These are the activations of a small neural network, seen along a few directions. Each row is one input.
In each table, some parts of the input vary, and every possible input appears once, in random order.
A made-up example of a description, with smaller parts first: one of 2 separate values, together with either a single point or one of 9 places along a line or (one of 4 places along a line, together with one of 8 places around a ring).
Shared parts are said once, and a part with two or three values counts as separate values.

Rows:
R1: [-37,  -7,  -4,  46, -37, -29,  42,  18,  45,  53,   5,  42,   7,   2,   6,
   1,  44]
R2: [  4,  30, -42, -17,  28, -17,  14,  -9,  -3,  29, -15, -19, -22,  -7, -44,
 -42,  -1]
R3: [ -4, -28,  36,  35,  -7, -22,  21,  35,  29,  11,  47,  24,  28,  -7,   8,
 -74,  -1]
R4: [-11,  13, -31, -11,  30,  -8,   4,  -6,  24,  41, -33, -38, -15, -32, -33,
 -43, -12]
R5: [  7,   4,  40,  -1,   3, -23,  -9,  27,  -5, -34,  41,  19,  22, -13,  14,
 -44,   2]
R6: [  28, -110,   45,  -18,   22,   -3,   -9,  -25,   14,  -22,   77,  -40,
  -13,   75,   28,   37,  -40]
R7: [ 29, -84, -40, -42,  42,  11,   8, -56,  23,  44,  25, -73, -62,  87, -27,
  37, -47]
R8: [ 11,  -1,  42,  -3,  12,   0, -12,  26, -24, -44,  12,  26,  22,  -9,  31,
 -36, -13]
R9: [ 25,  45, -44, -30,   9,  45, -16, -16, -52,  -7, -41, -48, -17, -27, -21,
  -4, -15]
R10: [  8,  26, -41, -17,  38,   6,  10,  -9, -22,  19, -45, -12, -23,  -2, -26,
 -35, -15]
R11: [ 26,  20,  30, -15, -16,  37, -32,  19, -51, -74,  11, -15,  26, -33,  34,
  -4, -18]
R12: [ 23,  39, -49, -11,  22,  27, -15, -23, -34,   6, -34,  -5,  -5, -16, -53,
 -10, -29]
R13: [ 21,  11,  29,   2,  -2,  22, -35,  14, -35, -59,  21,  31,  38, -23,   2,
 -11, -28]
R14: [-27,  25,   6,  13, -19,  -4,   9,   4,  -4,  -5, -34,  42,   2,   6,  27,
  38,  36]
R15: [-30,  27,   1,  14, -27, -27,  11,   6,  14,   5,  -4,  35,   2,   0,  10,
  31,  50]
R16: [ -5,   0, -43,  11,  16, -15,  43,   4,  29,  80,  -6, -12,  -9,   0, -48,
 -70,  -5]
R17: [ -7, -88,   9,  -8, -20,  -9,   5, -44,  34,  21,  29, -22, -37,  95,  23,
 110,  10]
R18: [ -4, -12,  48,   7,   5, -18, -19,  31,  23, -23,  22,  -3,  31, -37,  26,
 -44,  -9]
R19: [-39,  10,  10,  21, -24, -21,   3,  10,  43,  15, -23,  16,   8, -25,  21,
  30,  40]
R20: [ -5,  43,   2,   3, -43,  33,  -9,   1, -33, -35, -32,   3,   1, -23,  26,
  69,  30]
R21: [-13,  37,  -3,  20, -32,  17, -13,  -7, -16, -19, -23,  47,  16, -10,  -3,
  63,  19]
Q: Describe the family of inputs behind these rows.
A: one of 3 separate values, together with either a single point or one of 6 places along a line
Q: Changing only the choice among 3 separate values turns R9 into R11. The same change can be made to R2. Which row results?
A: R5
Q: Which other rows does R17 become when the choice among 3 separate values takes its other values? List them by row number.
A: R6, R7
Q: List by row number the other rows that have the choice among 3 separate values in common with R1.
A: R14, R15, R17, R19, R20, R21

Rows:
R22: [-29,  29, -24,  15, -18,  -5,  14,   2,  15,  27, -42,  39,  -8,   5,  -4,
  22,  30]
R23: [ 18,  29, -38, -27,  20,  32, -15, -16, -38,  -5, -39,  -6, -15,   1, -22,
   2, -26]
R24: [  7, -17,  48,  12, -20,  -1, -24,  19,  -1, -36,  41,  31,  35,   0,  18,
  -8, -11]
R25: [ 11, -14,  47,  23, -15,  12,   0,  16, -25, -40,  31,  42,  27,   8,  21,
   7,  -5]
R26: [ 25,  13, -22, -13,  21,  14, -16,  -3, -18,   5,   2, -11,  11, -13, -39,
 -56, -36]
R27: [-34,  20,   7,  10,  -9, -31,  22,  18,  26,  36, -28,  -2,   6, -26,  10,
 -29,  36]
R28: [  0,  -9,  52,   6,   1,  -9, -16,  27,   8, -53,  31,  18,  20, -18,  38,
 -12,  -6]
R29: [  2,  -9,  33,   0, -34,  18, -19,  17,  -4, -47,  19,  -9,  14, -19,  50,
  28,   9]
R30: [ 14,  20, -10, -28,  30,   7, -12,   2, -24,  -2, -26, -48,  -7, -28,  -8,
 -53, -16]
R31: [ 18,  22, -15, -20,  44,   7,  -6,   7,  -9, -10,  -8, -23,  -3, -32, -21,
 -58, -31]
R32: [ 25,  33, -36, -23,  20,  14,  -3, -16, -41,  -7,  -5,  -5, -15,   5, -39,
 -17, -16]
R33: [-29,  18,  -2,  17,   7, -31,  25,  24,  39,  28,  -8,  24,   9, -33,  -1,
 -34,  23]
R34: [ 10,   5,  33,   1, -19,   0,  -9,   6, -26, -45,  35,  34,  18,  19,  20,
  33,  10]
R35: [-21,   9,  -9,  27, -17, -26,  13,  16,  30,  41,   1,  37,  20, -14, -19,
 -32,  18]
R36: [-14, -87, -22,   2,  12, -31,  34, -40,  70,  84,  27, -31, -53,  85,  -8,
  43,  10]
R37: [   7, -118,   29,  -17,    7,   -8,    5,  -36,   36,    5,   65,  -39,
  -28,   97,   25,   68,  -22]
R38: [ 13,  27, -29, -19,  20,  23, -20, -23, -28,  -7, -35, -38, -14, -25, -29,
  10, -19]
R39: [ 31, -90, -37, -40,  45,   0,  12, -53,  22,  47,  24, -78, -57,  85, -31,
  24, -51]
R40: [ 18,  25, -30, -25,   9,  33,  -9,  -1, -20,  -2, -20, -52, -12, -31, -11,
 -17, -21]
R41: [-21,  30, -25,  19, -19, -26,  25,   2,   8,  26,  -7,  41,  -7,   6, -19,
   4,  39]
R42: [ -2,  -5,  36,   5, -18,   9, -28,  -4, -13, -46,   5,   2,  18, -13,  31,
  59,  10]
R43: [-27,  25, -12,  14, -28,  -2,  22,  16,  32,  33, -22,  -6,  -1, -28,   6,
   5,  36]
R44: [  3,  -1,  26,  -4, -18,  17, -22,   2, -23, -44,   1,  34,  18,  14,  39,
  50,   2]
R45: [-32,  27, -13,  22, -19, -14,  10,  -8,  25,  25, -38,   7,  -5, -22, -11,
  30,  36]
R46: [-20,  14, -16,  44, -13, -16,  36,  10,   7,  33,  -9,  46,  10,  -4, -14,
 -20,  21]
R47: [ -2, -13,  53,   0, -14, -10, -24,  22,  -8, -47,  13,  -6,  17, -14,  53,
  -7,  12]
R48: [ 29,  17, -25,   1,  26,  26,   7,  -7, -41,  -1,  -9,   0,   1,  -5, -36,
 -42, -32]
Q: Changing only one part turns R43 into R40. The same change can be made to R46. Which row results?
A: R48
Q: Describe the family of inputs behind these rows.
A: one of 3 separate values, together with either a single point or one of 8 places around a ring
Q: Which other rows does R34 become when the place on the ring of 8 takes its other values? List them by row number.
A: R24, R25, R28, R29, R42, R44, R47
